A small network was trained on invented records. Each row is its activation on one of them, seen along a few directions.
Each row is followed by the record's values for the fields L, U, N, W, M, E.
Other fields move the rows too, some of them a lot.
Strong random noise was added to every row along 11 fixed directions; ignore it. To show where, here is one row again and again, with new noise each time:
[ -94 -116  170   98 -118  120  -64   80   29  -68  458  408 -536  408
  294 -286  520   97 -414    1   66   92 -162   84  474 -165 -150  110
  360]
[-152  192  160   31 -107  191 -100  258 -223  366 -186 -330  487  -46
 -561  262 -114   -6 -247  367 -609  140 -151  179    7  275  418  -67
   67]
[-209 -300 -123 -389 -429  448  165  -76  296   62  279 -230    2  160
  370   99  278  -95   48 -530  -53  -83 -162  222 -291  -84  182 -210
  256]
[ -26  359  654 -160 -374  -67   74  208 -150  120  -55  307 -217 -143
 -169  100   54  421 -157  120  115  371  132   20  304  -30 -240  381
  174]
[-362  -89  176   65 -195   98  267  264  -60  178 -219  170   36  128
  -84  333  413 -339   58  354 -238 -606 -260   39   33 -314  125 -509
  211]
[ 152 -137  525  309 -152  379 -189  118 -263   -3  356  370 -223  316
 -157  -42 -130  144 -249  247 -165  258 -205  -29  362  -52  551 -275
  -52]
[  14  294  234 -324 -125 -389 -417  -66  270  628  -47 -224  -42 -225
 -288  123  248  303 -458 -232 -117  353 -122  252 -101  256 -862  187
 -273]
[  93  -62 -570 -306  213  -25 -197  -56  413 -238  217 -421   83   85
  166   71 -140 -123 -145  -54  -14  206  -16 -138 -128   29 -100   56
 -241]
[-209 -351 -634 -370 -147  127   97  238  637 -142   -6 -375   87  -49
  283  -25 -471 -366 -142 -421   58 -263  249   57  128  330 -149 -120
  101]
[ 106   70 -113 -133   62   43  310 -247 -215 -125  116  136 -271  348
  234 -220   30 -323 -238   98 -277  150 -303  -58  332 -179  645  151
  128]
[-490    5  165   -4 -737  472  -21  581  200  -83  -10   -6  315  494
 -111  437  108  375  -30   65 -176 -109  161   81 -109  243  219  100
  843]
[  68 -130  -84  107    3  219 -278  266  435 -592  382  165 -110  255
  192  145 -141  251  111  130  324  132  221 -337    3 -248  -17  -72
  -19]
[  58  185    5 -123   -6  -13  -59 -120  131   55   78  -42  -24   78
   13  -27   72   47 -139  -83 -185  250 -110   32  -32  -83  149  150
    8]

[-201   43  -69   33 -151  103   16   28  -65  411  -79 -563  310  243
 -396   90  -55  123 -132   -8 -475  -41 -227  287 -340  585  110  -76
  160]	L=l3, U=u1, N=n2, W=w2, M=m1, E=e2
[ -27 -175  296  197 -250  225  155 -243 -594  194  -64  205  134   74
    8 -225  136 -145   80 -149 -298  -58 -235  172  197   84  777  -53
  186]	L=l1, U=u1, N=n2, W=w1, M=m2, E=e2
[-211   -2 -202   37  117  240  126  158   95  -42   38 -247  331 -297
   80 -162  236  -53   97  -86 -202  -87  103  153    7  -68  222   72
  365]	L=l3, U=u2, N=n2, W=w2, M=m1, E=e2
[ 146  466  342  529  310 -400  135 -145  280 -239 -452  651 -176 -101
 -197    6 -138  -17  644  223  103 -364  128 -284 -232 -636   94 -352
 -276]	L=l1, U=u2, N=n1, W=w2, M=m1, E=e2
[ -28 -148  325  440  252  163 -560  159 -257   52  294  -20  114 -174
 -265   -7  560  376   61  375  -15  214 -120  118  -50  -56 -253 -183
 -240]	L=l1, U=u2, N=n2, W=w1, M=m2, E=e2
[  73  -39 -254 -341  235 -135   88 -267 -143  101  118 -221 -130 -127
  296  -90  471 -148 -170  -69   78   91 -185   87   55 -100 -433   75
 -215]	L=l3, U=u2, N=n2, W=w2, M=m1, E=e2
[ 132  -24  178  395  101  -50 -638 -175  389  280  247  147 -188  304
  -47 -170  296  229 -244 -256 -120  -37 -217  142 -232  -14 -346 -179
   12]	L=l3, U=u1, N=n1, W=w1, M=m2, E=e2
[  21  253  -26  123  192  -57 -251   60  -86  319  125 -128   72   79
 -196 -202  321  176 -504  132 -381  327 -117  180  103  159 -112  331
  137]	L=l3, U=u1, N=n1, W=w2, M=m2, E=e1
[  67  150   54  -66  -36 -138   15 -268  -61  183 -230   30   10  226
 -127  358  -90 -119   33  215 -159 -145 -331 -138 -304 -150  156 -227
 -317]	L=l2, U=u1, N=n1, W=w2, M=m2, E=e2
[-260  117  440 -214 -257  228  518   81 -384  633 -155 -297  164 -595
 -203  -30  399  -54   10 -119 -262 -112 -150  508 -116  -15  -19 -110
  281]	L=l3, U=u1, N=n2, W=w2, M=m1, E=e2
[   3  226  102 -130 -291 -112  -24 -198   46  104 -219 -107   37  214
  -42  139  -40  244   25 -132 -129  239    1   40 -289  169  -37  233
  124]	L=l1, U=u1, N=n2, W=w2, M=m1, E=e2
[-270  -60 -431  219  146  -74   37  -74  521 -352   77   -5   -2  105
  404 -303  277    5  301 -229  104 -341   79   34 -284 -107 -163    7
  334]	L=l1, U=u2, N=n2, W=w2, M=m1, E=e2
[ 198  143  -79 -192 -162 -120  421 -343  121 -197 -134  295 -214  378
  218   68 -409 -189  184 -192   20  -86    6 -265  -44 -169  448   -6
   56]	L=l3, U=u1, N=n1, W=w2, M=m1, E=e2
[ 438  -96   94   38  141  -10 -260 -366  218  198  176   36 -182 -191
   12 -367 -397   82 -112 -455  -16  227  -54  164  -87  -25  162 -202
 -470]	L=l3, U=u1, N=n2, W=w1, M=m2, E=e2
[  11 -677 -248   45  -88  305   93  -26 -107 -131  257    3 -284  414
  261  -43  -70 -447 -127  -36 -104 -441 -368  -53  148   41  357 -597
 -129]	L=l3, U=u1, N=n2, W=w1, M=m2, E=e2
[-345 -175  624  135 -467  585  381  678 -184 -278  -69  367  130 -384
 -140  169  -72  248  472  277  341 -233  483  -34  232 -282  193 -260
  438]	L=l1, U=u1, N=n1, W=w2, M=m1, E=e2
[-120   35  336 -298 -511  204  370  -64 -203  247 -369   21  247   -9
  -36  497   69 -161  377 -118 -194 -338 -189  -27 -500 -161  540 -287
   96]	L=l3, U=u1, N=n1, W=w2, M=m2, E=e1
[  58  229  113  151  119 -171   94   42 -349 -122  -82  404 -191  461
  -44  220  392 -111   15  610  -18 -166 -269 -287  129 -364  190    1
   71]	L=l3, U=u2, N=n1, W=w1, M=m2, E=e1
[ 124  141 -260   -4  261 -102  -43 -230    4   67  178  -77 -240  188
   19 -437 -186  -22 -464  -80 -158  238 -147   79  288  321  -36  335
  -28]	L=l3, U=u1, N=n1, W=w2, M=m1, E=e2
[ 338   96  171  338  267 -123 -440 -516 -399  129  124  237 -124  278
 -177 -139  306   41 -179   82 -330  307 -454  -11  -78 -195  438 -125
 -414]	L=l1, U=u1, N=n2, W=w1, M=m2, E=e2
[ 167   73  132  156   78 -129 -574 -218  311  334  -65  -48  405  137
 -309  368   24  123  105 -150 -256  -44 -187    6 -626    9   44 -426
 -463]	L=l3, U=u2, N=n1, W=w1, M=m2, E=e2
[-295 -191  189 -590 -440  358  536   83 -412  417 -112 -365   73 -333
   -3  174   15 -100  -60 -149  -33   23  -68  353   92  181   46  -98
   92]	L=l2, U=u2, N=n2, W=w2, M=m1, E=e2
[ -87   94 -134  197  225  114 -142   85  359   44   25  -86  263 -108
  -55  211  326  105  311  -11 -123 -150  -27  -67 -473 -416   88 -288
  -14]	L=l3, U=u1, N=n1, W=w2, M=m1, E=e1
[  60 -348 -152 -167  107  345 -243   25  106  131  503 -438   23 -412
  158 -314  178  182 -155 -331   49  308   48  417  -61  164 -261  -70
 -138]	L=l3, U=u2, N=n2, W=w1, M=m2, E=e2
[  17   95  373  -77   79   61   82  -99  -19    9  198  -26 -121 -468
    7   -4  548  190  402  -15  286  104  -71   55 -279 -487 -337 -165
 -306]	L=l1, U=u2, N=n1, W=w2, M=m1, E=e2
[  27 -295  -95  -74 -404  232 -148  -70  445 -400   59  177  208  429
  230  593  -75   91  571 -250  201 -259   10 -370 -669 -408  442 -411
  -62]	L=l1, U=u1, N=n1, W=w1, M=m2, E=e2
[ 209  111  413   63   98 -126  151 -252 -753  328   30  -14  -83   78
 -302  243  293 -114  -16  510 -314  136 -650  106  -93 -135  222 -299
 -366]	L=l2, U=u2, N=n2, W=w1, M=m2, E=e1
[-105   87  269 -438 -480  -66   85  -22   88 -121 -242 -121  110    3
   -6  800  246  283  547   24  346 -121  -14 -264 -705 -279 -453 -233
 -131]	L=l1, U=u2, N=n2, W=w2, M=m2, E=e2
[  99  126  201  455  124 -310 -564  126   37   72   32  242    5   53
 -278 -121    2  237 -186   87   -2  137   80  -96  219   93 -219  104
 -159]	L=l1, U=u1, N=n2, W=w1, M=m2, E=e1
[ 185   20  238   85 -200  209 -218   52  258   37  -28  147   74  144
 -146  107 -679  247   54 -275   16  231  154  -23 -197  174  352  -82
 -145]	L=l2, U=u2, N=n1, W=w1, M=m2, E=e1
[   8  -19 -311  386  257  214  -41 -294  197 -253  162  115  174  180
  307 -505  240   21  235 -337 -220   70  116   83  -50 -168  667  298
  494]	L=l3, U=u1, N=n1, W=w1, M=m2, E=e2
[ -13  184 -412  -55  254    2  121 -143  243   75 -151 -468  255 -302
   21 -179  -17 -211   93 -348 -259  -20   59  226 -301   56  148   46
   74]	L=l3, U=u2, N=n2, W=w2, M=m1, E=e1
[ 223 -281  -94  -21   28   84  -91  -95  476 -161   66  108 -166 -145
  249   -1 -350  -36  298 -338  364   -7  176 -173 -175 -176 -116 -206
 -358]	L=l2, U=u1, N=n1, W=w2, M=m2, E=e2
[  94 -183  237 -152 -351   71  280 -176   64  189 -312  256   87 -277
   45  152 -417 -279  275 -417   56 -209   71    0  -69 -106  303 -299
  -77]	L=l2, U=u1, N=n1, W=w1, M=m2, E=e2
[ 165 -147   51    8  134  -80  -22   78 -399  -51  126 -153    1  -72
 -249   42 -169 -136 -154  552   99  108 -126 -165  277  146 -114 -169
 -324]	L=l1, U=u1, N=n1, W=w2, M=m1, E=e2
[ -33 -240 -186  -79 -159  -58 -109  105  334 -302  130  -87 -163  524
  152  388 -142  180  199   20  325 -295  -28 -318 -369  162 -359 -383
 -220]	L=l3, U=u2, N=n2, W=w2, M=m1, E=e1
[-318 -152 -357  143  117 -140 -176  375   25  161  -38 -408  250  228
 -335  114  169   -8 -266  418 -266 -309  -89   42  -38  498 -405  -69
  237]	L=l3, U=u1, N=n2, W=w1, M=m2, E=e1
[   1  315  352   69 -352  -32    7  219 -126 -350  -55  499 -114  306
   13  102 -228  451   -9  140  213  283  302 -222  311  -93  -32  458
  434]	L=l2, U=u1, N=n2, W=w2, M=m1, E=e2
[ 112 -450  294  121 -448  528 -396  331   41   56  170  -98  226   16
 -214   97 -744  358  -91 -250   87  173  351   84   83  526  183 -423
 -196]	L=l3, U=u1, N=n2, W=w2, M=m1, E=e2
[ -46 -247 -242  -51  -72 -101   60  156  459 -305  -82   71   45  -63
  269  228 -122  -74  442 -217  440 -436  176 -232 -241 -256 -260 -249
  -69]	L=l2, U=u1, N=n2, W=w1, M=m2, E=e1
[ 161 -502  324 -119 -550  573   13  230 -293 -397  451  185 -103  398
  149  167 -554  257  113  -23  372  165  133 -192  154  266  385 -211
   -1]	L=l3, U=u1, N=n1, W=w1, M=m2, E=e2
[-124 -207 -206 -263 -261  133 -130  354  107  -59  -69 -601  514  -93
 -188  328 -500  184    9   27    5  146  231    5  -84  619 -208  -13
 -100]	L=l1, U=u2, N=n2, W=w2, M=m1, E=e2
[ 130  340  412  422   64   -3 -434   64  193  186  133  339  -81  -14
 -327 -243 -223  453 -276  -50 -181  404  107   94  218   83  155  193
   11]	L=l2, U=u2, N=n1, W=w2, M=m1, E=e2
[-105  277 -385 -339  286 -423  242   40   41  284 -441 -302   37 -516
 -143 -210 -313 -333 -271   25 -118  -21  252  136  476  246 -367  467
   -8]	L=l3, U=u1, N=n1, W=w2, M=m2, E=e2

Here are new rows. What are their fields?
[ 151 -146 -228   78  406  -41 -515   57  240  216  391 -232 -113   13
 -156 -100  191   67 -443   54  -57  261  -82  153  -34  156 -565 -166
 -337]	L=l3, U=u2, N=n1, W=w1, M=m2, E=e1
[  32   88 -121  136  225   96 -318  101  -34  113   28 -355  294 -220
 -331   76    1  124  -90  188 -246  116    6   98 -138   77   94    8
 -185]	L=l3, U=u1, N=n2, W=w1, M=m2, E=e2
[ 144   18 -189 -504  -31  -31   16 -190   32 -129  215 -262 -162 -152
  289 -107 -134  273  -68 -397  354  563  100 -101  -65  118 -384  468
 -146]	L=l2, U=u1, N=n2, W=w2, M=m1, E=e1
[ 157 -167 -108    8   87   98  110   -9 -176 -164  302  -98 -181 -276
  124 -389 -301   35 -239 -105  170  367  160  147  459  243 -103  212
  -70]	L=l2, U=u1, N=n2, W=w2, M=m1, E=e2
[-320  345 -228  189  311 -225 -318  215  121  159  -87 -225  208  -68
 -250 -119  523  267 -317  254 -227  -26  127  183    1  101 -675  382
  300]	L=l3, U=u1, N=n2, W=w2, M=m1, E=e2
[ 236   75   33  395  348 -270 -334 -264  378  -63  -60  160  -39   89
  -28   76  245    8  223   26  -19 -316 -226 -213 -467 -454  -84 -458
 -447]	L=l3, U=u1, N=n2, W=w2, M=m1, E=e2
[ -37   86 -339  -60   57  154  134   53  104 -265 -123 -327  337  -53
  -60  151 -385    8  239  171  -79   87  221 -118 -316   53  259  108
   14]	L=l2, U=u1, N=n1, W=w2, M=m1, E=e2
[-186  245  158  266    0 -249 -193  108  206  374 -430   89  391 -185
 -379 -163 -131   31  -22 -129 -371 -148  279  205   -5  213  -30  141
  167]	L=l1, U=u1, N=n1, W=w1, M=m2, E=e2
[ 245 -218 -204  -22  208  -81  141 -459 -398 -247  201  144 -451  661
  326 -266  130 -332 -336  174 -190  145 -494 -184  262 -153  489  -30
 -191]	L=l1, U=u1, N=n2, W=w2, M=m1, E=e2
[-189  -35  291  -61 -245  -20   48  135 -460  521  -53   52  -25   -9
  -86 -151  372  -58 -487  -36 -269  -58 -136  328  433  299 -109  166
  346]	L=l3, U=u1, N=n2, W=w1, M=m2, E=e1
[ 182  351  219  116   59 -270  -90 -126 -143   93 -230  156   -9  -27
 -166 -266 -224  216 -191    4 -138  264   48    8  227  258   80  363
   50]	L=l3, U=u2, N=n2, W=w2, M=m1, E=e2
[-129   74 -534 -468  -77 -113  -52  -44  191 -170  115 -320  102  292
  142  399  195   80 -171   32   67  176  -33 -128 -229   97 -348  265
   49]	L=l2, U=u2, N=n1, W=w2, M=m1, E=e2
[-258  193 -106  419  118  128   61  352  459 -173 -127 -102  247   49
 -126  156  -55   99  417  106 -212 -381  173  -21 -404 -102   86 -206
  343]	L=l3, U=u2, N=n2, W=w2, M=m1, E=e1
[ 114  259 -504 -103    2 -339 -141 -274  159   83 -353 -181  223  511
  -17  205  -79 -211 -185  -35 -308  -63 -215 -191 -194  239  162  218
  -28]	L=l3, U=u1, N=n1, W=w2, M=m2, E=e2
[-113  144  134 -217 -365 -159  175  -23    1  217 -388   65   63  227
   18  230 -173   43  106 -171 -119 -147  -34   75 -233  158   66   56
  196]	L=l2, U=u2, N=n2, W=w1, M=m2, E=e1
[  34 -353 -224  102  -30  255  336   62 -243 -438  165   84 -197  355
  211 -214 -368 -179  -29  189    9 -198  -43 -169  377  154  496 -153
  107]	L=l3, U=u1, N=n2, W=w2, M=m1, E=e2
[ 120  213  -87 -694   52 -365  447 -402 -253  128 -312 -174 -162 -306
  105  252   64 -339   46   26  101  100 -228  -61  -22 -169 -169  235
 -434]	L=l2, U=u2, N=n1, W=w1, M=m2, E=e2
[  37 -207  -62 -114  250  108  282   27  153  -45  169  -99 -294 -781
  325 -452   69 -273   61 -335  336 -118  264  264  267 -298 -436  -34
  -83]	L=l3, U=u1, N=n2, W=w1, M=m2, E=e2
[ 310  305 -127 -141   78  -95   59 -265   99 -451   94   49  -19 -311
  301 -472 -444  224  201 -447  307  563  453  -73  211  -92  324  801
   56]	L=l1, U=u1, N=n2, W=w1, M=m2, E=e2
[  87  -51  680 -157 -404   64   50 -105  -60  139  171  210 -258   80
   36  257  346  340  169 -126  282  148 -209   68 -343 -108 -317 -155
  -81]	L=l1, U=u2, N=n1, W=w1, M=m2, E=e2
[  -8   44  197 -174 -476  -53  -62  -65   83 -148   30  315 -212  440
  138  484  313  349  130  -52  322   52  -58 -152 -323 -111 -265   64
   64]	L=l2, U=u2, N=n1, W=w1, M=m2, E=e2
[ 383  165 -319 -120  148 -363  130 -502   15 -122  -68  173 -332  685
  170   71 -241 -342 -291   93 -207   66 -317 -268   91  -36  323   39
 -246]	L=l3, U=u2, N=n1, W=w2, M=m1, E=e2
